Small tables with named rows and columns. After each table, cells are looked up by row and column.

razepig.csv
,resef,mepu,lebu,laf,dogive,givus
zusu,-9109,-7287,1479,7031,2520,3732
sop,7828,6210,-5351,2242,3497,2729
vok,746,5444,-203,-7770,-6807,158
ruk,5595,-2236,-8932,-886,5243,-9071
zur,-8222,3677,-8285,6592,-5272,-3737
sovogol,-141,-8599,-3498,-3506,-4515,-8631
feniru,-2050,-4863,-53,-5397,-4085,-52
ket,2043,7050,-6452,6991,1236,-8472
papiza,-341,5542,1013,-6282,2917,6255
keke,-1339,5408,2088,-1927,-8230,-1398
tur,-1281,5960,8103,3522,-5778,-6925

ket, lebu => -6452
vok, givus => 158
tur, mepu => 5960
keke, lebu => 2088
papiza, lebu => 1013
keke, dogive => -8230
zur, mepu => 3677
tur, resef => -1281
feniru, givus => -52
zusu, mepu => -7287
ruk, mepu => -2236
zusu, resef => -9109

bek
|  | zub | mulet |
|---|---|---|
| repaz | 76678 | 56968 |
| vep | 43384 | 53665 |
| kenovaz | 31258 | 47851 |
| tinob | 23685 | 66249 |
| ris | 41546 | 63277 |

tinob, mulet => 66249
kenovaz, zub => 31258
ris, mulet => 63277
vep, zub => 43384
tinob, zub => 23685
repaz, zub => 76678
kenovaz, mulet => 47851
vep, mulet => 53665
ris, zub => 41546
repaz, mulet => 56968

vigade:
	pobe	duti
tudifi	180	223
potom	117	201
nat	122	61
timenok	92	99
nug	112	141

What is the pobe of nug in vigade? 112
What is the pobe of tudifi in vigade? 180
What is the duti of tudifi in vigade? 223
What is the duti of nat in vigade? 61
What is the pobe of timenok in vigade? 92
What is the duti of potom in vigade? 201
What is the pobe of nat in vigade? 122

mefa =
|  | mumep | gub | vus | zup |
|---|---|---|---|---|
| ripesot | -3539 | -5078 | -7864 | -3369 |
| mim | -7137 | -7032 | -4582 | -4093 |
| dagez | 5450 | 57 | -7738 | -6953 |
| puluzo | -8594 | -8413 | 3416 | -388 |

What is the mumep of ripesot in mefa? -3539
What is the zup of dagez in mefa? -6953
What is the mumep of dagez in mefa? 5450
What is the gub of dagez in mefa? 57
What is the vus of puluzo in mefa? 3416
What is the vus of ripesot in mefa? -7864
What is the gub of ripesot in mefa? -5078
What is the vus of mim in mefa? -4582
What is the zup of puluzo in mefa? -388
What is the mumep of mim in mefa? -7137
Row with the largest gub: dagez

mugokot
cols = teve, zus
lev: [-2.00, 0.78]
sas: [-3.11, 0.98]
ber: [-9.84, 6.97]
sak: [-1.44, 0.24]
gaf: [-7.58, -3.63]
ver: [6.85, 2.00]
beme: [-0.80, -0.33]
dip: [0.96, -2.16]
betadi: [1.84, -2.33]
metudig: [-7.46, -1.78]
sevig: [1.55, -0.21]
roz: [8.51, -4.04]
med: [2.24, -3.36]
risut: [-9.93, 2.64]

teve of roz = 8.51
zus of metudig = -1.78
teve of sas = -3.11
zus of ver = 2.00
zus of risut = 2.64
teve of ber = -9.84
teve of gaf = -7.58
teve of sevig = 1.55
zus of sak = 0.24
teve of ver = 6.85
zus of gaf = -3.63
teve of metudig = -7.46
teve of lev = -2.00
zus of betadi = -2.33
zus of dip = -2.16
Row with the largest zus: ber

Table zuf
|  | timet | zonur | midev | semik | tapeki | gukevik |
|---|---|---|---|---|---|---|
| dakod | 4.55 | 3.80 | 4.27 | 4.37 | 4.22 | 3.77 |
| zam | 3.73 | 4.14 | 4.43 | 3.90 | 3.77 | 5.15 |
| rezel | 3.97 | 8.62 | 7.10 | 4.13 | 6.10 | 1.93 |
| firu | 4.70 | 4.53 | 4.66 | 4.47 | 4.67 | 4.51 |
| gom | 9.79 | 2.61 | 0.15 | 1.84 | 8.93 | 5.79 |
| zef | 4.41 | 4.17 | 3.97 | 5.14 | 4.17 | 3.66 |
| dedod | 4.02 | 1.94 | 5.59 | 2.03 | 3.29 | 2.11 |
| revadi | 5.41 | 4.05 | 4.51 | 3.25 | 5.32 | 4.01 |
| pom | 4.70 | 4.69 | 4.75 | 4.49 | 4.70 | 4.68 |
| lofima | 2.70 | 4.02 | 4.65 | 3.35 | 2.94 | 6.14 |

What is the timet of pom in zuf?
4.70
What is the gukevik of lofima in zuf?
6.14
What is the tapeki of dedod in zuf?
3.29
What is the timet of firu in zuf?
4.70
What is the zonur of revadi in zuf?
4.05
What is the zonur of lofima in zuf?
4.02
What is the timet of gom in zuf?
9.79
What is the semik of zam in zuf?
3.90
What is the tapeki of revadi in zuf?
5.32
What is the tapeki of lofima in zuf?
2.94
What is the midev of gom in zuf?
0.15
What is the semik of lofima in zuf?
3.35
What is the timet of dakod in zuf?
4.55
What is the midev of lofima in zuf?
4.65
What is the zonur of zef in zuf?
4.17
What is the midev of rezel in zuf?
7.10

